Each row below holds a small network's activations on one input, seen along a few directions.
In each table, some parts of the input vary, and every possible input appears once, in random order.
Descriptions start from the smaller parts, as in this example, which fits no table here: line(6) and (point or (values(2) and ring(5)) or line(11)).
Shared parts are said once, and a part with two or three values counts as separate values.

Other details of the inputs vary at random and push rows far along two fixed directions, the same in every table; ignore that.

Rows:
x1: [-14  16 -12   7   2   3  14   1   0  -3  10   4]
x2: [-33  16  -7  -5  12  -1 -13   4  -2   4  33 -16]
x3: [12  5 -8 -7 -3  1 10  6 16 -9 -2 -8]
x4: [ 10   8  10   4   0  10   3  -5  -8   1 -12  -2]
x5: [-9  6 -7  0 -3  2 18 -6  3 -6 -6  7]
x6: [ 16   1  -2  -3   4   3   3   1  15  -5 -10   4]
x7: [ 13  -1  16  15   0   9   0  -6  -6  -6 -18  -1]
x8: [ 23  18  -7  24  25  -2 -65  13   9   4 -21  26]
x9: [ -1  -5  -5  -6  -7 -18   1  -3  -8  -4 -11  11]
x10: [-35  22  -6  -7  -2 -11   4  -1   4  -7  33  -1]
x11: [  9  -1  16  -5  -1  -4  -1  -7 -17   3  -5   0]
x12: [ 23 -35   0   4 -12  13  42 -18  -1   0 -17  -4]
x13: [-7 14 16 -3 -3 -7  6  2 -8  3 18 -8]
x14: [ 30 -40   1 -12 -12  -3  31 -18 -14  12 -19   6]
x15: [ 11  -3  -3  19   3   7 -83  17   3  12 -24  32]
x16: [ 10 -31   4  -4 -12  -1  35 -16  -5   1   6  -7]
x17: [  4  -9  -6   3  11  11  -1  -2  -6   8 -20  -2]
x18: [ -3  19  -1  18  23  -8 -66   8   8  -9  17  12]
x19: [  4  -1 -11   6   4   6   5  -8  -9  -3 -16  14]
x20: [ -4 -12   5  -8   5 -10  -2   0  -4   9 -11  -1]
x21: [-56  27  -5   2  10   2  -6   7   8  -8  63 -31]
x22: [-17   1   0  -4   8  -7   5   6  -4  10  16 -11]
x23: [  5  -7  -3   7  10   6   2   5  -3  12 -20  -1]
x24: [ 28 -30  -4  -8 -22   2  40 -12   3   6 -31  -4]
x25: [-13   7  16  -8 -13  15   0  17  -2  -6  15  -7]
x26: [ 24  -7  -6  18   3   2 -22  -3   1  16 -27  18]
x27: [ 10  -2  23  -6  -5 -12  -3  -5  -9   4 -15   5]
x28: [-17   8  -9  13   3   9  10  -6   0 -15  11   1]
x29: [ 25 -36   3 -11 -14  -7  43 -12  -9  14 -10   2]
x30: [-16   8 -14  -8 -12  17  39 -10  10   0  35 -23]
x31: [-25  30  -8 -14  -1 -10  -5  12  19 -13  50 -20]
x32: [-10  12  -6   2   5  14  18   1  18 -19  34 -18]
x33: [ -9  23  13  -1  -6   6   8  -1   7  -3   5 -10]
x34: [ -9 -10  -1   4   1  -6  12  -9 -12 -10   7   7]
x35: [ -9  -9  -2   9   8  13  11  -1   1  -3  -3 -14]
x36: [ -6   6 -12  -1  -8  -2  15  -2   2  -8 -10   2]
x37: [ 17 -18   3 -10  -1  12  -8  19   5  -7  -7  11]
x38: [ 14   1  21  19  10  -9 -49  -3 -15   0 -21  16]
x39: [ -6 -19   3  -7  -1  14  -6  19  -3   4 -10   0]
x40: [ 23 -10   3  -4   9 -11  -2   5  -2   2  -2  10]
x41: [ 16   7  13   9   0   4   4   1  -6   5 -18   2]
x42: [-11  22  -5  14   7 -14 -71   1  11  12   7  18]
x43: [ 10  10  11   1 -10   0   1   1   0  -2 -20  -6]
x44: [ -3 -12   0  -9   0 -14  -4   3  -5   7 -13  -7]
x45: [-32  16  -6  -6   2   9  18   4  14   0  21 -23]
x46: [-21  -1  -5  -7  -9  11   4  14  -2  -9  14   7]
x47: [ 6  3 -3 -8 10 -4 -8  1  1 -5 18  1]
x48: [  0  -7  -6  -3   3  -8   3  -9 -17  -1  -4  15]
x49: [  0  -5  -6   0   1   1   0   5   4   5 -23  -9]
x50: [-50  36 -12  -3   0  -7  13   6   4  -7  63 -12]
x51: [  1  -6  -5  -7 -15   8  34 -11  13   5   3  -9]
x52: [  5  23  14  12   5 -20 -71   7  -6   5 -21  15]
x53: [ 19 -10   6 -10   4 -12  -4   0   4  -2  -7  10]
x54: [ 24  -4  -7   0  10   9   0  -1   4  -4 -11   6]
x55: [ 22 -34   1 -17 -23 -12  37 -12  -3   7 -16  -4]
Description of these inputs: values(5) and (point or (values(2) and line(5))).
- Changing only the values(5) part turns x44 into x9. The same change can be made to x17. Which row results? => x19
- Which other rows does x41 become when the values(2) part takes its other values? List them by row number. => x13
- Which other rows does x29 become when the values(2) part takes its other values? List them by row number. => x26
- List by row number the other rows that have the values(5) part in common with x54. => x3, x6, x8, x18, x31, x32, x37, x40, x47, x53

Rows:
x56: [ 13   8  -8  17  14  -1 -48   3  17   9 -11   7]
x57: [-25  31   6 -12  -5  -4  -1   4   6 -10  41 -21]
x58: [-22  38  -7   2  -7  22  -3  15  22  -9  21 -20]
x59: [ -4  13  -8  14  10 -20 -42  -1  -8   3  -9  22]
x60: [  9 -17   3  -7 -13  10  72 -21   0   4  -4 -21]
x61: [-20  26  -6  -8  -1 -13  -6   8  15  -6  41  -7]
x62: [  8 -14   9 -17 -16  -9  67 -16 -12  -1  -3  -5]
x63: [ -1   9 -14  26  14  -2 -44  -5   3   9 -15   8]
x64: [ -6  12  13  15   6 -10 -49   1 -10   7 -10  17]
x65: [-10 -12 -18 -18 -17  22  62   2  13  -5  13 -18]
x66: [ 44 -39  27  -8 -14  -6  15  -5 -19   6 -45  11]
x67: [-39  17  -2   2  -3  -7  -9   3  -1  -4  38 -11]
x68: [-33  30   3  -3   1  -7  -6  -4   0  -6  32  -9]
x69: [-31  11  -6  -5  -4  -4 -13   6   4   0  43  -6]
x70: [ 16 -31   9 -28 -13  -9  50  -7  -3  -5  -4  -8]
x71: [ 19 -25   4   3  12 -10 -38   4 -18  16 -31  24]
x72: [-15  -9  16 -18  -9   1  55  -6 -14   2  14 -22]
x73: [ -1   9 -11  27  19  10 -38   2   0  -7  -9  17]
x74: [-34  17 -12 -13  -1  -6  -2   1   5  -6  47 -10]
x75: [ 14  20   0  20   9   4 -46   0  10   7 -13   1]
x76: [-40  29 -21   6  -2  17   4  10  17  -8  25 -17]
x77: [ -4  23  -6  21   7  13 -39   6   8   3 -27  14]
x78: [-16 -19   6 -16  -6  -3  48  -3 -15   2  13 -20]
x79: [ 41 -49  18 -11  -9 -11  11  -2 -12   7 -41  16]
x80: [ 49 -28  17  -9 -11 -14  23  -8 -17   4 -45  16]
x81: [ 36 -15  -1  15  16   8 -30   6   5  -4 -33  24]
x82: [-29  23 -16  -8  -2 -10   0   3   7  -3  47  -4]
x83: [ 23  -5   4  22  14  12 -16  -5  -7  -3 -34  22]
x84: [ 26 -10  22   4   7  -8 -37   7 -17  11 -35  12]
x85: [ 45 -47  -8   1  -1   2  20 -16  -6  15 -46  14]
x86: [-25  28 -15  -3  -3  17   1  17  30  -8  28 -17]
x87: [-13 -15   0 -18 -11  -8  49 -12 -10  -7  12 -14]
x88: [  5   4 -15  18  17  13 -37   5   5  -5   1  19]
x89: [ 13  19   2  19  13  15 -36   7   6  -9  -5   8]
x90: [  8 -33  14 -30 -11  -2  62   1  -6   2   6 -21]
- What is each input in this table made of? => ring(5) and (values(3) or line(4))
- List by row number the other rows that have the ring(5) part in common with x86. => x56, x61, x70, x79, x81, x90
- List by row number the other rows that have the ring(5) part in common with x88. => x65, x69, x71, x74, x82, x85
